Each row below holds a small network's activations on one input, seen along a few directions.
Each table varies a few parts of the input and shows all the possible inputs, shuffled.
A made-up example of a description, with smaller parts first: one of 4 places along a line, together with either a single point or one of 9 places around a ring or (one of 2 separate values, together with one of 5 places around a ring).
Shared parts are said once, and a part with two or three values counts as separate values.
In the rows, 128 means zero.

Other details of the inputs vary at random and push rows far along two fixed directions, the same in every table; ignore that.

Rows:
row 1: [225  91 136 107 145 144 145 156 167 127 112 213 148]
row 2: [129 150 140 173 164 102 127 149 118 150 121 119 119]
row 3: [ 93 108 113 125 107 157  88 116 112 127  78  73 135]
row 4: [ 89 151 135 148 187 102 130 138 143 144 145 153 122]
row 5: [123 174 179 164 149  62 143 112 114 142 146 113  92]
row 6: [173 119  97 116  75 166 103 121  88 117 134  98 166]
row 7: [111  95 100  95  90 181  92 133 111 147 144 104 161]
row 8: [201 122  93  89 108 172 152 120 177  79 131 186 140]
row 9: [107 127 125 120 147 110 105 143 142 144 123 157 137]
row 10: [114 125 144 108 139  92 144 110 119 131 164 146  99]
row 11: [109  90 130 106  98 152 126  79  86 113 115  60 102]
row 12: [ 84 191 138 168 127 113 111 131 171 135 119 103 112]
row 13: [ 82  76 113 100 104 140 129 123  71 132 131  87 144]
row 14: [147 108 121 130  81 172  96 135 100 150 122  80 163]
row 15: [129 149 162 157 144  83 163 144 117 133 128 132 119]
row 16: [ 77 165 152 169 148  78 159 126 143 115 112 122  88]
row 17: [112 174 117 126 128 121 113 125 140 113 169 157 143]
row 18: [197  89 108 102 163 157 178 143 185 105 110 203 115]
Description of these inputs: one of 3 separate values, together with one of 6 places along a line.
- The inputs of row 2 and row 1 match in every part but the place on the line of 6. If row 18 is changed in the same way as row 2 into row 1, which row does it become? => row 3
- Which other rows does row 4 become when the place on the line of 6 takes its other values? List them by row number. => row 7, row 9, row 10, row 13, row 17
- Which other rows does row 12 become when the choice among 3 separate values takes its other values? List them by row number. => row 7, row 14

Rows:
row 19: [121 204 154 172 170  71 148 142 181 126 143 183 103]
row 20: [ 56 179 139 166 127 101  95 120 117 145 130  79 120]
row 21: [138  92 106 105  93 169 114 122 104 122 118 103 146]
row 22: [118  88 102 104 102 167 103 126  96 130 118  95 153]
row 23: [124 174 144 154 161  94 137 137 170 128 129 164 111]
row 24: [109 112 110 123 105 155  99 115  94 129 117  78 139]
row 25: [119 141 162 146 172  70 172 132 146 129 132 159  86]
row 26: [144  70  96  95  86 188 113 123  93 121 112  93 155]
row 27: [208  83 108  77 135 160 161 145 167 110 140 216 143]
row 28: [ 47 181 139 172 130 101  93 123 113 148 126  68 120]
row 29: [112 133 123 136 113 137 110 119 103 129 125  86 140]
row 30: [225  87 122  90 133 156 167 147 169 115 133 211 141]
row 31: [ 52 166 132 158 122 104  86 119 100 144 127  71 129]
row 32: [101 153 135 151 124 118 113 124 118 133 123  94 132]
row 33: [ 97 136 128 146 107 135  96 116  83 143 126  63 139]
row 34: [146 136 163 132 174  73 184 134 162 122 138 191  85]
row 35: [ 95 126 115 129 109 147 101 120 102 135 128  82 137]
row 36: [119 197 154 164 169  74 138 136 181 129 136 175 102]
row 37: [205  46 124  71 139 148 190 130 134 109 132 189 116]
row 38: [176 145 144 130 148 111 153 142 170 126 140 193 123]
row 39: [177  38  89  66  70 211 115 116  85 115 113  94 169]
- The inputs of row 21 and row 19 match in every part but one. If row 34 is changed in the same way as row 21 into row 19, which row does it become? => row 37
- What is each input in this table made of? => one of 3 separate values, together with either a single point or one of 6 places along a line
- List by row number the other rows that have the choice among 3 separate values in common with row 25. => row 22, row 23, row 26, row 28, row 30, row 32
- Which other rows does row 29 become when the choice among 3 separate values takes its other values? List them by row number. => row 32, row 39
